Each row has a name. Each question is about the rows just above it.

q873: [ 68.1 -39.9  18.0  80.5   9.7  -1.3   1.4  19.1 -22.0  11.0 -32.3  47.8]
q357: [-23.9  37.8  27.8 -22.4  -4.6  10.4 -12.3 -11.9  14.0  27.0  35.8   2.6]
q299: [-68.7 -31.2 -44.9 -32.2 -25.0  52.5 -37.4  21.0  22.6 -22.2  62.3  -2.2]
q255: [ 33.5  20.9  10.2  25.6   7.0 -27.1 -14.1  -8.4 -15.2   6.9 -11.1   6.4]
q676: [ 41.3  18.0  22.6  21.3   6.6 -26.1   2.0  -1.8 -20.6  10.4 -22.8   5.5]
q443: [ 10.7  -0.4   6.2  18.1 -19.1  -0.2 -32.9 -23.0  -0.8  -5.9  12.5  13.7]
q595: [ 17.0 -21.5   8.3  29.9 -21.0  14.9 -47.2 -30.9   4.4 -13.9  35.8  30.9]
q793: [ -8.5  32.0 -16.8 -38.6  49.5 -20.6  76.8  51.5  11.1  22.8 -44.9 -50.3]
q99: [-49.2  16.8  -9.6 -44.8 -28.4   8.2 -38.6 -39.4  10.9  11.5  46.7 -15.5]
Right after [20.9] comes : [10.2]
Number of entries in [ 68.1 -39.9]: : 2
Number of entries in [33.5 20.9 10.2 25.6  7.0]: : 5
What comes right after [11.1] in the named rows? : [22.8]
What comes right after [19.1] in the named rows? : [-22.0]
Number of entries in [ -8.5  32.0 -16.8 -38.6]: : 4
Number of entries in [ 10.7  -0.4   6.2  18.1 -19.1  -0.2 -32.9 -23.0  -0.8  -5.9  12.5  13.7]: : 12

q88: [-0.6  0.3  0.6 -1.4  5.3 -3.4  2.6  8.0 -4.2  4.4 -6.6 -0.7  2.4 -1.6
  2.6  2.7 -7.2  2.1 -0.6  4.6 -5.6  2.1  1.8  8.0 -3.2 10.9  3.0  0.1
 -0.6  4.4  3.0 -2.0 -1.5  1.4  3.6  3.8 -0.3 -0.3  1.7  3.6 -6.9  4.2
 -2.7  2.7  1.7 -6.1 13.0 -3.8  9.4 11.0  1.7 -0.3 -3.4  1.4 -0.3 -1.6
  1.4  1.7 -8.0]
q439: [ -3.1  11.6   1.3   7.6 -11.5   5.2  -4.4 -12.7   4.2  -2.5   9.0  -3.1
  -0.4  -2.7  -6.2 -10.0  26.6  -9.3   3.1  -8.4  13.6  -6.0  -9.4 -19.4
   7.9 -22.7   3.9  -4.5   1.7 -14.1   3.9   7.6   7.8   2.0 -11.8  -8.4
   2.0   0.7  -7.6  -5.1  16.5  -5.8  11.5  -5.8  -7.2  22.7 -23.2   9.5
 -25.3 -18.0  -2.3 -13.7  11.4  -6.9  -1.7  -1.0  -8.8   0.5  12.7]
q631: [-18.6  50.8   0.7  17.1  13.8 -13.7   8.9  43.4 -31.5  36.9 -20.6 -16.3
   4.5 -33.9  20.3   0.7 -17.8  -8.3   4.3  33.1 -31.5   0.3 -14.5  22.6
  -4.0  13.6  39.5  -3.0  -2.5  -0.1  41.8  -2.7  15.3  26.4   2.2  16.2
  -1.3  -9.9 -15.8   4.7 -23.3  15.0   2.2  -3.4 -24.5  15.3  38.4 -23.4
   1.9  29.8  25.0 -40.2   8.3  -7.2  -3.7 -27.0 -26.7  10.2 -34.4]
q663: [ 25.0 -70.9  -1.6 -24.6 -16.1  19.1  -9.5 -73.7  51.4 -40.5  27.1  17.0
  -3.6  37.7 -23.1   1.4  19.6  14.3  -2.5 -50.9  33.2   0.8  25.4 -24.5
   7.5 -16.0 -60.6   5.0   2.3   5.4 -51.2   2.3 -31.7 -34.4  -1.6 -25.6
   4.7  14.9  21.9  -5.2  31.6 -22.5  -7.2   7.1  33.9 -12.7 -42.6  28.5
   2.4 -30.8 -44.7  55.9 -17.1  11.3   4.7  29.1  36.8 -13.6  53.5]
q734: [-12.6  59.7   2.0  29.1 -13.6   6.6  -6.2  -8.8 -11.3  16.2   7.4 -14.4
  -3.1 -22.3  -4.9 -30.0  40.6 -24.2   7.8  -1.4  22.5 -14.2 -38.0 -22.9
  15.2 -58.0  26.1 -10.4   5.2 -30.8  28.9  13.7  27.3  23.8 -25.8 -14.1
   4.2  -5.8 -22.2  -8.2  25.4  -5.0  24.8 -20.1 -35.8  46.6 -31.5  14.6
 -55.6 -41.9   7.6 -53.9  23.8 -21.6  -5.2 -11.3 -34.4   6.4  13.1]
q612: [  0.3  11.6   0.8   8.8 -18.4   7.3  -5.4 -17.1   4.7  -4.3  10.4  -3.7
  -2.6  -1.7  -7.7 -13.0  19.8  -9.0   0.5 -11.8  17.8  -4.9  -9.6 -19.3
   8.4 -25.4  -0.2  -4.0   3.6 -13.6   1.4   7.4   7.0  -1.7 -12.7 -12.0
   1.4  -0.3  -4.2  -4.2  14.7  -7.5  12.3  -8.2  -8.2  23.6 -22.8  13.2
 -25.0 -23.3  -4.9  -8.1   6.6  -7.7  -0.3   4.5  -8.6  -1.1  18.7]
q194: [ 16.9 -43.0  -1.3 -16.6   9.9   3.1   0.4  -8.9  18.1 -20.5   4.0  13.2
   0.6  24.2  -3.0  13.6 -17.4  18.9  -6.2  -8.7   0.3   6.1  24.7   5.6
  -3.9  29.1 -26.9   7.0  -2.2  15.6 -25.3  -5.2 -22.6 -22.5  12.4   1.9
  -1.5   5.9  12.7   1.6  -5.0  -3.0 -14.1  15.3  30.9 -33.5   6.2   0.4
  30.5   8.0 -11.5  30.5 -17.5  15.6   2.7  12.1  27.2  -7.9   3.8]
q752: [  2.6  -4.1   1.0   3.4 -16.5  11.0  -4.3 -28.4  11.3 -13.0  15.2   2.7
  -2.8   4.7 -13.2 -12.4  23.2  -4.3   0.6 -16.4  24.6  -4.8  -4.6 -21.0
   9.8 -26.6  -7.5  -3.8   1.5  -8.2  -6.2   6.3   1.6  -5.1  -9.5 -15.0
   1.6   2.3  -0.3  -5.6  21.6  -8.4   8.2  -5.3   0.4  12.0 -30.7  14.6
 -18.2 -25.0  -8.5   1.3   4.5  -3.1  -1.3   8.1  -0.6  -4.8  25.0]
q389: [ -3.0  15.0   1.9   9.3  -9.1   5.3  -4.2  -9.2  -1.8   2.4   2.8  -3.6
  -2.1  -7.2  -3.6 -12.3  19.3  -9.3   3.6  -4.7  11.1  -3.6 -11.2 -16.3
   5.6 -19.8   8.2  -3.6   3.2 -11.1   9.3   6.5  11.0   5.4  -9.3  -7.4
   1.9  -0.7  -5.7  -4.9  11.9  -4.2   8.9  -8.4 -12.0  20.9 -17.0   8.9
 -27.1 -17.1  -0.1 -12.9   8.5  -7.2  -2.6  -3.5 -10.2   0.2   9.5]
How many entries does [-0.6  0.3  0.6 -1.4  5.3 -3.4] have? : 6
Number of entries in [  0.3  11.6   0.8   8.8 -18.4   7.3  -5.4 -17.1   4.7  -4.3  10.4  -3.7
  -2.6  -1.7  -7.7 -13.0  19.8  -9.0   0.5 -11.8  17.8  -4.9  -9.6 -19.3
   8.4 -25.4  -0.2  -4.0   3.6 -13.6   1.4   7.4   7.0  -1.7 -12.7 -12.0
   1.4  -0.3  -4.2  -4.2  14.7  -7.5  12.3  -8.2  -8.2  23.6 -22.8  13.2
 -25.0 -23.3  -4.9  -8.1   6.6  -7.7  -0.3   4.5  -8.6  -1.1  18.7]: : 59
What comes right after [-14.5] in the named rows? : [22.6]
How many entries does [-12.6  59.7   2.0  29.1 -13.6   6.6  -6.2  -8.8 -11.3  16.2   7.4 -14.4
  -3.1 -22.3  -4.9 -30.0  40.6 -24.2   7.8  -1.4  22.5 -14.2 -38.0 -22.9
  15.2 -58.0  26.1 -10.4   5.2 -30.8  28.9  13.7  27.3  23.8 -25.8 -14.1
   4.2  -5.8 -22.2  -8.2  25.4  -5.0  24.8 -20.1 -35.8  46.6 -31.5  14.6
 -55.6 -41.9   7.6 -53.9  23.8 -21.6  -5.2 -11.3] have? : 56
The entry that follows [9.9]: : [3.1]

q196: [ 24.8  -8.4 -16.9 -80.1  52.6   6.4  34.0  55.8]
q627: [ -6.7  66.4 -32.2 -34.1 -58.7  49.2 -23.3 -34.4]
q964: [-52.4 -21.9  30.2 -65.4  -6.2  -6.9  23.5   1.3]
q710: [ 55.9 -33.6  30.1 -40.0  13.5 -27.9 -66.8 -65.4]
The entry that follows [30.1]: : [-40.0]
Count the entries of [-6.7 66.4]: : 2

q164: [ 53.1  49.5  -6.3 -19.8  58.7  40.7 -22.0 -27.7  50.5  20.2 -58.9 -27.7
 -52.9  24.7  46.3  60.4  38.8  54.9  54.8  41.8  25.2  54.7  50.7  31.1
  26.7 -27.6 -46.4 -30.6 -22.7  47.5  55.0  58.9   9.0  53.9 -49.9]
q178: [-56.9 -40.1 -17.3 -27.0 -69.7 -35.3 -47.8 -35.6 -52.3  19.1  63.8 -35.2
  68.1  28.7 -38.9 -72.5 -32.2 -61.9 -69.5 -59.2  33.5 -61.3 -61.7 -30.3
  32.1 -51.7  67.2 -50.6 -47.6 -48.5 -59.4 -68.5 -69.5 -60.7  68.1]
q76: [ 25.2  21.4   9.4  10.0  31.2  13.2  21.7  17.3  26.9  10.1 -56.3  17.7
 -60.4   6.6  22.4  35.7  16.3  28.6  35.7  29.0   3.7  28.9  32.4   7.2
   0.8  24.6 -53.3  26.4  22.4  20.8  26.5  32.9  29.4  28.4 -63.5]
q620: [-55.2 -43.5  19.1  27.0 -59.5 -56.1  30.6  31.9 -46.1  21.2 -26.4  36.0
 -30.5  20.3 -35.4 -65.4  36.3 -59.2 -56.3 -43.6  19.5 -64.8 -49.7 -51.7
  18.8  36.7 -22.8  42.6  31.0 -57.4 -54.3 -64.9  -6.6 -64.3 -48.6]
q724: [ 42.1  32.8 -19.4 -26.5  44.9  45.2 -29.3 -26.4  37.2 -22.6  33.8 -26.6
  36.2 -25.3  25.8  52.7  30.3  46.8  48.3  43.2 -22.2  53.1  45.7  42.3
 -28.2 -31.1  30.6 -34.4 -28.2  47.3  40.6  48.5   4.6  47.6  45.7]
q647: [ 49.0  35.7 -22.0 -22.1  50.5  47.5 -27.0 -24.3  39.1 -24.2  29.6 -26.4
  34.7 -25.3  27.0  57.8  29.4  52.1  51.9  41.7  42.3  56.7  46.1  42.9
 -25.3 -27.7  29.4 -29.9 -27.3  50.9  46.7  55.9   6.4  53.9  42.2]
q146: [ 30.1  21.7 -18.5 -19.8  29.9  32.3 -27.7 -22.5  27.3 -22.2  43.1 -22.8
  42.0 -24.0  18.7  31.2  22.8  30.8  30.8  30.0 -25.2  32.8  29.1  34.7
 -22.8 -27.8  36.2 -25.1 -27.6  32.7  30.7  31.7  -0.1  34.6  49.7]
q84: [-61.2 -59.4   6.1  18.0 -67.8 -50.4  25.7  29.6 -60.4 -16.3  56.6  27.8
  45.1 -19.8 -56.7 -67.2 -48.1 -64.5 -62.4 -52.4 -20.8 -62.3 -58.2 -39.8
 -19.9  34.5  39.4  37.9  26.4 -55.9 -63.0 -66.4 -14.1 -59.3  49.1]
q937: [ 54.7  52.7  -5.2 -26.3  62.9  40.7 -30.4 -39.5  54.7  31.1 -54.4 -37.2
 -41.4  36.9  53.7  58.4  43.3  58.0  51.7  40.2  38.0  54.1  46.8  29.4
  38.7 -44.8 -35.3 -45.4 -30.9  46.7  56.1  58.4   4.5  51.7 -42.7]
q849: [-14.0 -20.1  23.6  37.4 -10.5 -22.1  57.6  50.4 -13.9 -14.2  -9.0  49.3
 -12.6 -22.8 -17.7  -9.8 -17.1 -13.7  -9.3 -10.3 -27.7 -15.4 -12.8 -21.5
 -26.5  62.9 -13.4  65.9  58.3 -18.6 -13.5 -11.9  33.7 -14.6 -21.8]
Number of entries in [-61.2 -59.4   6.1  18.0 -67.8 -50.4  25.7  29.6 -60.4 -16.3  56.6  27.8
  45.1 -19.8 -56.7 -67.2 -48.1 -64.5 -62.4 -52.4 -20.8 -62.3 -58.2 -39.8
 -19.9  34.5  39.4  37.9  26.4 -55.9 -63.0]: : 31
Number of entries in [ 53.1  49.5  -6.3 -19.8  58.7  40.7 -22.0 -27.7  50.5  20.2 -58.9 -27.7
 -52.9  24.7  46.3  60.4  38.8  54.9  54.8  41.8  25.2  54.7  50.7  31.1
  26.7 -27.6 -46.4 -30.6 -22.7  47.5  55.0]: : 31
Right after [6.6] comes : [22.4]
Count the entries of [ 42.1  32.8 -19.4 -26.5  44.9  45.2 -29.3 -26.4  37.2 -22.6  33.8 -26.6
  36.2 -25.3  25.8  52.7  30.3  46.8  48.3  43.2 -22.2  53.1  45.7  42.3
 -28.2 -31.1  30.6 -34.4 -28.2  47.3  40.6  48.5]: : 32
How many entries does [-14.0 -20.1  23.6  37.4 -10.5 -22.1  57.6  50.4 -13.9 -14.2  -9.0  49.3
 -12.6 -22.8 -17.7  -9.8 -17.1 -13.7  -9.3 -10.3 -27.7 -15.4 -12.8 -21.5
 -26.5  62.9 -13.4  65.9  58.3 -18.6 -13.5 -11.9  33.7 -14.6 -21.8] have? : 35
Right after [-49.7] comes : [-51.7]
Number of entries in [-55.2 -43.5  19.1  27.0 -59.5 -56.1  30.6  31.9 -46.1  21.2 -26.4  36.0
 -30.5  20.3 -35.4 -65.4  36.3 -59.2 -56.3 -43.6  19.5 -64.8 -49.7 -51.7
  18.8  36.7 -22.8]: : 27

